[[ 0.11  0.29  0.04  0.26 -0.14 -0.05  1.08 -1.08  0.93  0.01  0.30]
 [-5.03  2.07  0.17 -2.02  0.40 -4.44  4.96 -0.50 -1.11  1.10  1.60]
 [-2.32  1.80  1.38  1.13  2.11 -2.54  4.91 -2.16  2.54  0.66  1.08]
 [-1.32 -4.56 -3.00  1.19 -0.94  0.47  7.72 -5.86  5.94 -4.47  0.61]
 [-0.59 -0.95 -0.84  0.27 -0.62  0.23  4.27 -3.54  2.17 -0.81  0.36]
 [-3.39  2.31  1.06 -0.68  1.67 -3.62  4.86 -0.68  0.45  1.11  1.34]
 [-3.60  1.70  0.12 -1.78  0.23 -3.70  4.28 -0.22 -0.93  0.90  1.05]
 [-5.00  4.04  2.58  0.06  3.67 -4.70  7.44 -2.21  1.96  1.55  2.35]] ==> 0.93

[[-0.25 -1.17 -3.25 -0.25 -1.18 -3.78]
 [ 5.24  3.29  0.29  5.24 -2.12 -6.57]
 [ 4.60  0.79 -1.29  4.60  1.28  0.69]
 [-1.09 -0.63  1.48 -1.09  3.44 -0.84]
 [ 2.07  4.17 -0.20  2.07 -3.84  4.26]
 [ 3.24  1.66 -3.34  3.24 -0.47  4.25]
 [ 1.28  4.88  0.39  1.28  3.86 -1.38]
 [ 1.83 -1.97  2.01  1.83 -2.26  0.16]
 [ 3.38 -1.53  0.48  3.38  0.88  0.04]] ==> -0.25

[[ 0.58  0.28 -1.53  0.31  2.75 -2.77 -2.92  3.98  2.62 -2.08  2.04 -0.35
  -2.29 -3.06 -2.53]
 [-3.13  0.26  1.65  4.03  0.77  3.41  2.06 -0.23 -0.29  1.73  3.17 -0.17
   4.65  0.52 -1.12]
 [ 1.68 -0.79  1.13  1.33  3.35  0.11 -0.87  2.30  1.32 -5.36  3.23 -0.63
  -0.24 -4.46 -1.48]
 [ 0.90 -1.12 -3.04 -2.80 -2.81 -1.65  2.35 -0.99 -3.27  2.20 -2.08 -0.23
  -1.38  3.20  2.59]
 [ 2.68 -1.75 -2.83 -2.75  1.26 -3.01 -0.20  1.98 -0.31 -5.22  1.99 -0.82
  -2.70 -2.74 -0.25]
 [ 1.25  2.29  3.60  2.90 -1.28  1.72 -1.54 -0.27 -1.54  4.42 -4.28  0.40
  -1.50  1.91  2.00]
 [ 2.37 -1.29  0.92  0.47  3.06  0.08 -0.04  1.57  0.39 -5.99  2.99 -0.79
  -0.52 -4.44 -0.66]
 [ 4.22  1.23  4.23  1.54  0.51  1.13 -1.72 -0.01 -1.67 -1.51 -3.73 -0.03
  -3.17 -1.71  2.56]
 [-3.65  1.76  0.46  3.94  0.51  1.64 -1.05  1.75  1.59  4.97  1.52  0.24
   2.86  1.42 -2.23]] ==> -2.29

[[-3.35 -0.93  0.66 -3.12 -0.81  3.66 -3.57 -0.55]
 [-1.67 -3.45 -4.05 -3.49  3.42  3.32 -4.00 -3.57]
 [ 1.33  2.23 -4.16 -1.11 -3.90 -3.06 -0.34  2.32]
 [ 3.79 -0.78  1.10  3.44  1.11  1.47 -5.18 -3.43]
 [ 3.19 -1.04  3.03 -0.25  0.31 -1.60  1.01  0.25]
 [-0.28 -5.04 -3.61 -3.18  4.29  2.02 -3.97 -4.59]
 [ 1.89  3.41 -5.90 -0.78 -3.86 -4.72  0.94  2.75]
 [ 2.68 -0.98  1.67  1.28  0.28 -1.87  1.17  1.24]
 [-1.29 -2.58 -5.05 -2.56  3.10  2.37 -2.54 -2.86]
 [-1.75  2.63 -3.30 -1.21 -0.27  1.96 -1.63  2.86]
 [-1.43  2.09 -0.74 -3.43 -3.74 -0.28 -3.37  2.82]] ==> 3.66

[[ 1.89 -0.45  3.97  2.64 -0.06 -3.59  4.24 -0.91]
 [-0.61  0.23 -1.08 -0.88  0.17  1.03 -1.16  0.25]
 [-0.42  0.13 -0.91 -0.65  0.03  0.80 -0.97  0.17]
 [-2.14  0.57 -4.22 -2.99  0.26  3.87 -4.54  0.95]
 [ 1.53 -0.32  3.28  2.30 -0.13 -2.81  3.56 -0.49]
 [-0.02  0.10  0.00 -0.04  0.01  0.07  0.05  0.10]
 [ 2.13 -0.42  4.63  3.10 -0.07 -4.01  5.00 -0.81]
 [-1.42  0.28 -2.55 -1.86  0.31  2.35 -2.83  0.51]
 [ 2.82 -0.55  5.82  3.96 -0.23 -5.14  6.33 -1.08]
 [-1.80  0.44 -3.43 -2.36  0.20  3.23 -3.70  0.90]
 [ 3.33 -0.75  6.85  4.76 -0.31 -6.07  7.42 -1.30]
 [-1.46  0.23 -3.58 -2.22 -0.18  3.01 -3.84  0.60]] ==> -3.59

[[-3.99 -3.15 -3.52 -3.56  4.00 -4.02 -3.05 -4.24 -4.65 -3.56 -4.91  1.76
  -3.73 -2.49 -2.15]
 [ 3.86  1.64  1.12  1.26 -6.10  4.04  0.24  1.55  2.75  2.80  3.99 -1.03
   2.82  0.39  0.67]
 [ 0.06  1.69  6.59  6.06 -1.89  2.73  7.49  7.42  0.20  0.61  0.43 -2.32
  -0.26  4.17  7.24]
 [ 0.58  1.36  1.31 -1.72  4.15  0.96  1.82  0.33  0.84  1.43 -0.52  3.49
   2.11  1.68  0.82]
 [-0.20 -3.91 -2.70  1.55 -3.57 -1.25 -2.79 -1.26 -2.72 -1.49  1.37 -3.23
  -3.30 -3.83 -1.29]] ==> -3.73
---
Q: [ 1.78  6.79 -6.44  0.66]
A: 0.66

Q: [-5.38 -2.55  1.25 -0.14 -7.22]
A: -2.55

Q:
[[-4.65  4.80 -0.88  2.18  4.81]
 [ 4.42 -5.43  3.98 -2.21 -1.58]
 [ 2.31  2.60 -5.49 -5.45  1.11]]
A: 4.42

Q:
[[ 0.66 -6.18 -0.14  3.60 -4.15  1.19  4.07]
 [ 1.24  2.69 -0.69  0.98  2.55 -0.40 -2.16]]
A: 2.69

Q: [-0.22 -6.62 -1.01 -2.17]
A: -2.17

Q:
[[ 3.07 -1.61 -1.97 -2.84  0.46 -3.21]
 [-0.89 -1.08 -0.88 -3.60 -5.99 -3.64]]
A: -0.88

Q: [-6.64  0.13 -4.73 -5.13]
A: -5.13

Q: [ 0.34  0.46 -0.65  6.10  0.68]
A: 0.46

Q: [-6.38  1.31 -3.11  0.62  0.94]
A: 0.62

Q:
[[ 0.13 -2.43 -3.41  5.45]
 [-3.77  3.55 -0.08 -2.39]
 [-1.42 -6.61 -2.76  1.24]]
A: 1.24
---
[[5 5 3 4 6 6]
 [3 3 7 3 2 3]
 [4 4 0 4 5 5]]	5

[[579 526 419 388 772 339]
 [155 336 279 403 125 507]
 [425 580 271 387 774 422]]	774

[[4 5 5 6 5 3 6]
 [7 7 3 3 1 8 2]
 [3 6 5 7 8 3 7]]	3

[[5088 7372 2348 6504]
 [7472 6752 7846 7000]
 [9896 2779 8573 6776]]	8573

[[5 2 1 7 5]
 [4 4 3 3 4]
 [0 7 4 5 3]]	5

[[-173 -814 -709  806 -729 -150  -55]
 [-235  135  163 -407  129   30   18]
 [ -29 -427 -351  376 -362 -271 -194]]	-271

[[  7  12  13   9]
 [-16 -41  26  -6]
 [ 14  21   2  11]]	2
---
array([[ -27,  236,  495,  160],
       [ 763,  836, -913, -274]]) 836, -913

array([2, 6, 9, 7]) 9, 2

array([170,  25,  86, 138, 106, 251,  71]) 251, 25

array([[122, 165, 117,  93, 208, 121, 127],
       [196, 104, 242, 152,   7, 150,  71]]) 242, 7

array([7, 7, 6, 6, 5, 8, 1]) 8, 1

array([26, 32, 68,  6, 50, 14, 98]) 98, 6

array([ 24,   8, -37,  25]) 25, -37

array([[3, 6, 1, 6, 7, 5],
       [3, 9, 3, 3, 5, 6]]) 9, 1

array([[  72,   13,  428, -338,   83],
       [  31, -286,  119, -154, -112],
       [-911,  -87,  457, -338,  527]]) 527, -911
---
5.54,5.25,-0.55,0.04,0.28
0.29,-0.50,-1.31,-3.30,2.67
-5.61,4.45,-3.27,1.79,-0.67
Out: 0.29

-3.61,4.39,-2.73,5.99,-6.29
2.10,4.61,-5.72,-5.18,-2.93
Out: 2.10

0.10,0.19,-0.28,-5.88,2.00
-0.41,6.29,-0.28,-4.73,-3.87
1.64,0.19,-0.28,-4.73,-2.63
Out: -0.41

-2.55,0.41,0.24,-3.03
1.69,2.16,-2.12,7.00
Out: 1.69

1.14,3.05,2.50,-0.20
-2.04,-2.17,-1.87,-6.29
Out: -2.04

-2.46,1.10,-6.62,0.93,-2.49,3.37,-0.57
0.43,-2.63,1.86,4.21,0.47,-1.70,3.60
Out: 0.43

2.91,2.16,-1.20,-0.96,-6.08
-3.06,-3.12,2.05,2.39,-0.05
-3.53,-1.31,3.73,-3.45,-2.75
Out: -3.06

5.61,-3.29,0.39,2.46
1.54,0.68,-1.55,-2.01
Out: 1.54
